Each row below holds a small network's activations on one input, seen along a few directions.
In each table, some parts of the input vary, and every possible input appears once, in random order.
A made-up example of a description, with smaller parts first: one of 3 separate values, together with either a single point or one of 11 places along a line or (one of 5 places around a ring, together with one of 6 places along a line).
Shared parts are said once, and a part with two or three values counts as separate values.
In the rows, 128 means zero.

Other details of the inputs vary at random and push rows far along two fixed directions, the same in every table; ignore that.

Rows:
x1: [149 159 130 114  59 115  80 144 120 183 104 118 154 127  81]
x2: [127 155 119 103  61 123  93 128 116 167 115 145 146 121  46]
x3: [ 95 139 125 118  85 186 143  53  91 125 150 200 126 134  24]
x4: [136 139 129 123  72 140 118 100  98 148 125 148 159 134  80]
x5: [143 123 132 143 147 104 120 147 139 127 121 101 144 140 175]
x6: [140 120 135 145 147 106 124 143 140 129 121 102 147 141 180]
x7: [120 136 133 116  78 130 116 100 110 144 128 151 161 136  73]
x8: [115 131 128 115 121 133 125 118 127 125 134 144 126 122  99]
x9: [111 134 120 128 124 178 149  94 111 129 140 157  96 119  91]
x10: [ 69 117 118 140 182 210 195  64 123  89 164 187  59 121 100]
x11: [160 153 146 112  62  98  81 141 115 164  86 123 176 131  73]
x12: [142 131 127 128 114 118 118 137 123 132 124 122 144 129 131]
x13: [150 128 140 134 153  93 119 162 146 120  98 103 140 129 157]
x14: [ 59  98 117 155 200 249 234  12  97  49 193 221  44 133  95]
x15: [135 120 130 134 137 128 133 124 122 120 130 121 133 132 149]
x16: [131 128 131 141 141 131 129 125 130 123 130 126 130 138 146]
x17: [141 119 138 142 148 108 122 141 139 129 121 100 143 141 181]
x18: [134 132 126 126 125 128 124 144 133 142 120 114 119 118 139]
x19: [138 123 127 132 151 109 129 157 143 121 126 105 127 119 172]
x20: [143 128 132 119  91 100 111 138 121 142 119 119 165 133 121]
x21: [139 123 131 134 122 117 128 130 124 131 124 117 150 133 149]
x22: [128 115 125 128 150 125 139 130 129 104 138 127 117 129 145]
x23: [137 131 136 132 132 115 115 143 139 135 123 111 135 130 152]
x24: [126 150 133 124  78 154 113 106 113 167 121 144 134 130  78]
x25: [135 116 127 123 154 101 127 161 146 114 129 105 120 118 167]
x26: [129 114 135 127 156  96 124 149 146 114 126 105 139 134 169]
x27: [130 150 119 118  77 150 116 116 108 159 122 146 131 119  70]
x28: [131 130 116 121 129 117 125 154 136 132 124 118 113 116 128]
x29: [135 132 129 139 149 115 123 160 152 140 118 100 120 127 171]
x30: [131 118 128 128 156  92 122 155 147 112 126 106 138 133 164]
x31: [125 124 124 121 161 103 122 168 157 126 121 102 111 118 161]
x32: [137 123 118 122 153 102 122 173 148 125 122  99 107 115 161]
x33: [135 124 124 122 131 104 124 154 138 123 127 115 131 119 144]
x34: [133 133 130 115  73 133 116 102 100 141 129 148 153 134  75]
x35: [134 129 121 122 128 108 123 162 142 137 120 110 121 117 141]
x36: [138 135 124 138 151 112 118 164 150 137 117  99 117 126 166]
x37: [125 141 124 110  76 143 118 116 112 155 125 146 128 119  69]
x38: [131 118 128 123 161  95 118 158 148 110 127 107 128 129 162]
x39: [140 117 133 125 125 102 122 142 130 126 125 111 146 133 152]
x40: [ 90  93 126 150 235 161 190  98 143  57 163 143  73 134 185]
x41: [103  98 131 165 225 172 188  91 136  72 158 138  78 141 196]
x42: [127 148 125 119  74 151 120 112 110 162 122 146 134 120  75]
x43: [125 121 125 124 163  97 125 162 154 113 128 109 124 119 161]
x44: [132 131 130 126 108 142 126 110 111 130 132 141 135 131 109]
x45: [139 121 129 130 152 110 127 155 142 120 126 104 124 119 173]
x46: [132 135 127 117  72 132 119 104 101 141 129 149 155 133  74]
x47: [128 117 133 137 137 139 143 109 119 119 134 129 132 134 147]
x48: [130 135 134 133 111 144 121 105 115 135 130 141 137 140 111]
x49: [136 133 133 135 131 114 117 144 140 136 123 113 137 129 151]
x50: [ 99 132 118 120 133 167 143  96 120 121 142 163  94 122  79]
Each input here is: one of 2 separate values, together with either a single point or (one of 4 places along a line, together with one of 6 places along a line).
The inputs of x22 and x14 match in every part but the choice among 2 separate values. If x41 is changed in the same way as x22 into x14, which row does it become? -> x5
Start at x32 and move only the place on the line of 6, one step at a time. The first step leads to x37. Which rows follow, in order? -> x25, x22, x34, x39
Start at x36 and move only the place on the line of 6, one step at a time. The first step leads to x29. Which rows follow, in order? -> x49, x16, x5, x6
Which other rows does x39 become when the place on the line of 4 takes its other values? List them by row number. -> x17, x26, x47

Rows:
x51: [118 139 116 119 138 120 117 155 148 134 127 123 109 116 119]
x52: [139 134 140 136 135 127 124 135 133 130 113 122 130 129 137]
x53: [139 126 139 128 138 114 120 130 128 112 120 126 144 133 134]
x54: [121 141 132 125  97 162 119  91 107 149 130 150 121 137  79]
x55: [121 149 141 110  43 149 111  78  94 163 115 169 166 137  24]
x56: [124 126 131 132 134 113 127 131 137 129 124 122 141 137 135]
x57: [ 86 102 132 151 214 196 190  63 124  61 174 171  71 134 152]
x58: [138 121 130 121 127 118 121 132 123 118 137 122 137 125 143]
x59: [122 133 109 115 129 120 124 158 141 133 132 121 106 109 124]
x60: [144 129 133 132 127 127 132 138 126 130 117 119 129 121 141]
x61: [144 108 128 123 155  80 117 174 149 117 126  85 132 128 193]
x62: [128 120 124 129 125 114 134 134 130 127 128 120 139 130 140]
x63: [124 136 126 116 142 118 122 154 145 128 113 125 109 112 114]
x64: [133 129 129 131 135 116 115 131 130 118 134 126 143 136 138]
x65: [144 121 133 125 130 115 128 133 121 111 125 124 142 125 138]
x66: [129 143 132 124  87 140 113  95 103 133 130 159 157 137  71]
x67: [136 134 126 138 136 124 120 135 131 134 118 118 125 138 134]
x68: [131 143 132 120  73 157 120 101 103 155 132 149 136 123  82]
x69: [127 122 135 123 133 114 117 130 133 125 130 121 133 137 136]
x70: [126 141 123 130  87 164 132  97 104 146 138 155 131 126  86]
x71: [133 135 137 132 132 130 117 134 136 138 125 119 127 128 143]
x72: [114 151 118 113  94 144 116 119 122 148 124 156 121 117  54]
x73: [125 130 138 129 132 124 121 130 138 138 125 120 136 128 144]
x74: [135 118 122 128 127 111 130 135 126 120 130 122 137 132 137]
x75: [141 123 124 129 129 114 126 134 122 114 132 125 143 128 140]
x76: [119 134 123 118  74 142 126  99 105 149 136 151 148 132  77]
x77: [122 131 117 109 128 122 122 155 141 134 131 119 102 105 125]
x78: [125 118 130 121 123 117 129 133 131 132 133 117 133 127 143]
x79: [124 111 128 141 188  94 134 164 163 109 130  92 123 136 205]
x80: [126 135 138 117  87 137 119  95 106 136 120 156 148 139  66]
x81: [133 134 124 136 134 126 116 135 132 137 124 117 123 139 137]
x82: [124 131 134 116  77 141 131  98 103 143 123 152 149 129  73]
x83: [132 126 126 134 125 122 134 135 130 132 125 121 140 124 144]
x84: [138 128 117 132 125 127 124 138 125 136 128 115 121 131 142]
x85: [128 131 119 113 133 119 129 157 138 127 117 123 106 105 119]
x86: [144 125 128 130 129 125 129 137 123 130 115 115 121 128 137]
x87: [135 123 134 130 127 122 136 134 128 129 117 121 138 121 142]
x88: [129 124 132 126 123 125 129 133 131 137 130 118 134 121 148]
x89: [138 124 123 127 127 116 123 134 123 117 138 124 141 129 142]
x90: [124 152 126 114  31 159 114  83  89 173 130 168 165 127  37]
x91: [154 120 119 138 158  90 120 178 147 126 114  81 124 129 192]
x92: [130 124 129 131 135 110 122 132 133 121 125 124 139 140 132]
x93: [ 79 100 122 155 212 190 195  67 127  66 172 171  69 142 147]
x94: [139 143 126 104 118  82  84 189 158 154 109  92 130 112 132]
x95: [125 132 131 135 132 123 123 132 138 136 126 122 140 132 143]
x96: [138 116 131 123 128 111 131 134 124 117 122 122 135 130 135]
x97: [131 129 141 133 135 122 129 131 136 130 113 123 140 128 138]
x98: [128 132 132 138 134 121 127 132 137 133 121 123 142 131 140]
x99: [121 147 130 133  95 163 124  94 111 147 133 157 132 134  82]
x100: [141 131 125 137 125 127 130 139 128 132 124 120 130 124 143]
x101: [125 133 111 117 131 118 127 158 140 130 125 123 108 108 121]
x102: [ 73  99 132 150 210 194 198  64 131  75 169 166  68 136 151]
x103: [ 82 101 128 165 233 218 214  55 122  61 161 174  41 138 149]
x104: [172 124 127 121 136  54  84 213 157 150 101  50 143 125 208]
x105: [136 137 131 140 134 126 122 136 135 133 120 122 132 131 139]
x106: [132 119 121 125 125 113 127 135 126 123 136 121 135 133 139]
What do these inputs look like to the network? -> one of 2 separate values, together with one of 4 places along a line, together with either a single point or one of 6 places along a line
The inputs of x56 and x102 match in every part but the place on the line of 4. If x83 is changed in the same way as x56 into x102, which row does it become? -> x88
The inputs of x95 and x98 match in every part but the place on the line of 4. If x51 is changed in the same way as x95 into x98, which row does it become? -> x72
Which other rows does x74 become when the place on the line of 6 takes its other values? List them by row number. -> x62, x75, x83, x91, x100
Which other rows does x85 become when the choice among 2 separate values takes its other values? List them by row number. -> x63
Which other rows does x70 become when the choice among 2 separate values takes its other values? List them by row number. -> x99
Start at x71 and move only the place on the line of 4, one step at a time. The first step leads to x99. Which rows follow, in order? -> x105, x52
Which other rows does x66 become when the place on the line of 4 takes its other values? List them by row number. -> x53, x57, x64
List by row number the other rows that have the place on the line of 4 and the choice among 2 separate values in common with x82. -> x60, x65, x85, x86, x87, x96
